A small network was shown many inputs. Here are its activations along a few directions, one row for each input.
Each table varies a few parts of the input and shows all the possible inputs, shuffled.
Descriptions start from the smaller parts, as in this example, which fits no table here: one of 5 places around a ring, together with either a single point or one of 11 places along a line or (one of 3 separate values, together with one of 6 places along a line).
Shared parts are said once, and a part with two or three values counts as separate values.

Other details of the inputs vary at random and push rows far along three fixed directions, the same in every table; ignore that.

Table:
x1: [ -1  -1  -7   5  11  10   3  13  -2   5  -1 -12]
x2: [-16 -12   1  26  13 -12   0 -14   5   2 -19  10]
x3: [  0 -12   8 -35  -3 -25  28 -16 -23  48  30  30]
x4: [  1  19  16 -15 -20   8  -9   5  -5  -9  -4   2]
x5: [  8  -5 -14   1   8   2  -1   7   4  -2   7 -11]
x6: [ -4   3  -6  -4  11   3   3  13   0   3  -1 -13]
x7: [  8  -1 -11  -4  12   2   2   6   5  -2   4 -12]
x8: [  1  17  12 -19 -20   5 -13   2  -2 -12   0   3]
x9: [ 11  15  14  -4 -23  16  -6   3  -6 -10  -2   1]
x10: [ -8  -9 -13  -1   2   4   2   8   2   0  12 -10]
x11: [ -2 -10 -14   0   9   7  -4   7  -1   3   7  -6]
x12: [  3  12   9 -16 -21   7 -19   3  -4  -9   3   7]
x13: [  4   7   8 -10 -27  12 -12  -1  -3 -12   7   6]
x14: [-13  -5   1  14  16 -23  -1 -17  11  -2 -18  10]
x15: [ -2  -5   3  22  17 -17   3 -15   8  -2 -23   8]
x16: [  3  -1  16  14 -18  -6 -15 -27   2 -15 -17  28]
x17: [ -9  -6   0  16  19 -22  -2 -18  11  -2 -19  11]
x18: [  5  -2  -9   7  11  10   4  11  -2   3  -2 -13]
x19: [ -7  -9 -13  -1   7   5  -3   8  -1   3   7  -7]
x20: [  4  -3  15 -31   1 -21  33 -11 -26  52  19  27]
x21: [ -2   0  -6   5   5   8  10  13   1   3   5 -16]
x22: [-17  -6   6  24  11 -15   5 -11   6   2 -20   7]
x23: [ -5  -3 -11  -5   4  -3   2   9   4   1  12 -11]
x24: [ -4 -11  -2  21  10 -22   1 -19  13  -4 -11  10]
x25: [ -7   1  -5   3   5   6   9  13   0   3   4 -15]
x26: [  7  -1  -8   8   9  11   6  11  -1   2   0 -14]
x27: [ -7 -17  -4  25   9 -16   1 -20  10  -4 -12  11]
x28: [  6  -9  13 -29  -4 -20  36 -15 -24  50  29  27]
x29: [ -3  -7  -1  18  18 -21  -1 -19  11  -4 -19  10]
x30: [ -1   1  -9  -6   8  -1   5   8   7  -3   8 -14]
x31: [ -5   2  -8  -9   7  -2   4   9   5  -2   8 -14]
x32: [  6  12  10 -13 -25   6 -12   1   0 -13   7   4]
x33: [  6  18  15 -11 -21   9  -5   4  -2 -12  -1   0]
x34: [ 10   9  11  -3 -24  19  -9   1  -6 -10   2   3]
x35: [ -1  10  13  -7 -25  15  -9   3  -7  -8   3   3]
x36: [  1  -4 -13  -3  10   1  -4   9   2   2   7  -8]
x37: [ -5   4  -5  -4   6   2   8  13   3   0   4 -16]
x38: [  7  -6 -14   0  10   2  -3   7   3   0   6  -9]
x39: [ -2  -7 -11   6  11  12  -1  11  -2   4   2 -11]
x40: [  1  13  10 -15 -24   5 -16   3  -3 -11   5   5]
x41: [  4  -8 -12   8  10  13   0  10  -2   3   2 -12]
x42: [  5   0 -11  -3   9   1   4   7   7  -4   5 -15]
x43: [ -9  -6  -9   3   6   9   3  12  -2   5   6 -13]
x44: [ -1  12  24   8 -11 -10 -12 -20   1 -11 -26  25]
x45: [  2  -1  16  13 -17  -6 -18 -26   1 -14 -19  29]
x46: [  5  -8 -11   9   8  13   3   8  -1   1   4 -12]
x47: [  8   1  -8   1  12   6   6  10   2  -1   0 -14]
x48: [ 13  17  14 -10 -20  11  -6   2  -2 -13  -3   1]
Each input here is: one of 6 places around a ring, together with one of 8 places around a ring.
- Changing only the place on the ring of 6 turns x30 into x28. The same change can be made to x7. Which row results? => x46
- Changing only the place on the ring of 6 turns x45 into x38. The same change can be made to x10. Which row results? => x23
- Start at x9 and move only the place on the ring of 6, one step at a time. The first step leads to x34. Which rows follow, in order? => x27, x24, x42, x48

Table:
x49: [ 11 -14 -28 -19  17  19  18  29 -10  26  35 -28]
x50: [ -6 -12 -15  10  25 -18   7  -3  12   4  -2  -5]
x51: [ 12  11 -10 -23 -14  40  -6  37 -16   1  23 -27]
x52: [ 11   6  19 -18  -8 -15  13 -14 -11  17   0  23]
x53: [  1 -16 -13  22  22  -7  12  -4   4   8  -4  -5]
x54: [  5   3   2  -1 -10  -2 -12  -7   5 -13  -1   7]
x55: [  3   7  17  -4 -10  -2   3  -6  -9   9  -5  16]
x56: [  2  10  17 -18  -9 -15   5 -11  -8  14   0  18]
x57: [  5   8  19 -25  -7 -18  11 -18 -11  20   4  24]
x58: [-19 -15 -13  13  18 -16   9  -1  11   4   2  -6]
x59: [ 11  -9 -29 -14  19  21  18  32 -10  22  29 -31]
x60: [-16 -18 -10  21  17  -7  12  -2   5  10   0  -6]
x61: [ -4   4   6  -3 -11  -2 -13  -3   1  -7  -2   9]
x62: [ -4   1  -1   9 -11  12 -22   0   5 -24 -11  -1]
x63: [  6   7  19 -17  -7 -11  10 -13 -11  13  -2  20]
x64: [ -4  -8 -12  10  26 -17  11  -3  11   6  -7  -8]
x65: [ -7 -11  -9  18  26  -6  13  -1   5  10  -8  -5]
x66: [-18 -10 -11  12  21 -18  11  -1  11   4   0  -8]
x67: [ -6  12  14  -8 -12  -7   1  -5   1  -3  -3   5]
x68: [ 14   7  17 -14  -8 -13  10 -14  -8  10   0  19]
x69: [-14 -14 -10  22  18  -7  16  -1   3  10  -4  -7]
x70: [ -1 -20 -14  21  22  -8   9  -6   6   8   0  -4]
x71: [-13   3  -2  18 -16  16 -24   7  12 -34 -13 -11]
x72: [  9   6   9 -11  -8 -12  -2 -12  -1   0   4  14]
x73: [ -2 -20 -17  15  21 -13   7  -6   8   5   1  -3]
x74: [  1   5   6  11  -9  13 -11  -3  -3 -12 -12   4]
x75: [-11 -16 -16  11  24 -14   5  -4   9   5   0  -3]
x76: [ -5   2   4  17 -12  15 -21   3   4 -19 -12  -3]
x77: [ -7   3  -2  15 -13  15 -27   6   8 -29 -14  -7]
x78: [ -4   3   0  21 -10  23 -26   4   8 -30 -16  -9]
x79: [ -1   5  -3   8 -10   9 -23   2  12 -28  -9  -3]
x80: [ 10   8   9   8  -9   8  -6  -3   2 -12 -10   3]
x81: [ -1   8   7  -6  -7  -1 -11  -5   2 -11  -4   6]
x82: [  8  17  -7 -22 -16  42  -2  41  -9  -6  22 -34]
x83: [  0   1  -4  13 -12  13 -23   1   9 -27 -12  -3]
x84: [  3   8  19 -14  -9 -11   7  -8 -11  12  -3  18]
x85: [ -3   9   8  -4  -9  -4 -12  -2   2  -9  -4   6]
x86: [ 13   8  17 -22  -8 -20  12 -19  -8  18   6  23]
x87: [ 10   6  15  -4  -9  -1   5 -10  -7   7  -4  17]
x88: [ 12  15   3 -47 -15  18  17  28 -20  20  34 -15]
- Changing only one part turns x59 into x52. The same change can be made to x69. Which row results? => x88
- What is each input in this table made of? => one of 5 places along a line, together with one of 8 places around a ring
- Start at x81 and move only the place on the ring of 8, one step at a time. The first step leads to x57. Which rows follow, in order? => x63, x65, x74, x78, x62, x75

Table:
x89: [  1   9   1   4  -7  15 -23  -3  11 -34 -14 -10]
x90: [ -2   7   2   4  -7   7 -23   1   7 -24 -20   4]
x91: [ -1  -4 -13 -21   7  -1  22  17  -5  13  26 -16]
x92: [-21  -2  -2  18  16  -8  -3 -12  16 -13 -17  -6]
x93: [ 22  15  11   7 -21  38 -17   5  -7 -20  -7  -6]
x94: [ -5 -15 -16  13  34 -10   0  -2  11   0  -8  -8]
x95: [ -5 -14 -20  18  26  -9   8  -2  19 -10   0 -16]
x96: [  4  17  21  11 -20  24  -7   2  -7  -9 -11   2]
x97: [ 16   6  34  -4 -28  -4  10 -27 -21  17 -13  45]
x98: [ -8  -8   6  37   7   0   7  -5   0  -3 -28   3]
x99: [ 21  12   4 -23 -22  12  -9  12  -5  -4  20  -8]
x100: [-16  -8  14   6   8 -33  12 -32   1   7 -18  25]
x101: [  5  -1 -24 -29   8  19   9  26  -5   4  22 -29]
x102: [-19  -1  -5  25  12  -8  -2  -5  22 -19 -12  -9]
x103: [  5  -7   6 -28  -1 -29  30  -3 -16  42  27  13]
x104: [ -6 -12 -22  19  25 -14   2   4  11   4  -8  -7]
x105: [ 14  14  11  -6 -17   1 -21  -7  -3 -10  -2  14]
x106: [ -4 -45  -7  17   7   0  24 -21 -25  50  21  30]
x107: [ -7  -9 -12   3  20 -15  16   8   8  19  15 -16]
x108: [  6   9  26 -20 -29 -19   6 -28  -6   3   0  40]
x109: [-11   9  20   3  -4 -10 -14 -16   4  -6 -17  20]
x110: [  5   4  -4 -38   0   8   7  23 -17  19  23  -8]
x111: [ -3 -10 -24  18  15  -1  -2  16  17 -11  -2 -26]
x112: [  9  12 -11 -29  -9  18  -5  35 -14   7  25 -21]
x113: [  1  23   6  -5 -21  18 -28  15   2 -19  -1  -7]
- What is each input in this table made of? => either a single point or (one of 4 places along a line, together with either a single point or one of 5 places around a ring)
- Start at x111 and move only the place on the ring of 5, one step at a time. The first step leads to x104. Which rows follow, in order? => x90, x101, x108
- Start at x89 and move only the place on the line of 4, one step at a time. The first step leads to x101. Which rows follow, in order? => x100, x92
- Start at x95 and move only the place on the line of 4, one step at a time. The first step leads to x108. Which rows follow, in order? => x91, x102
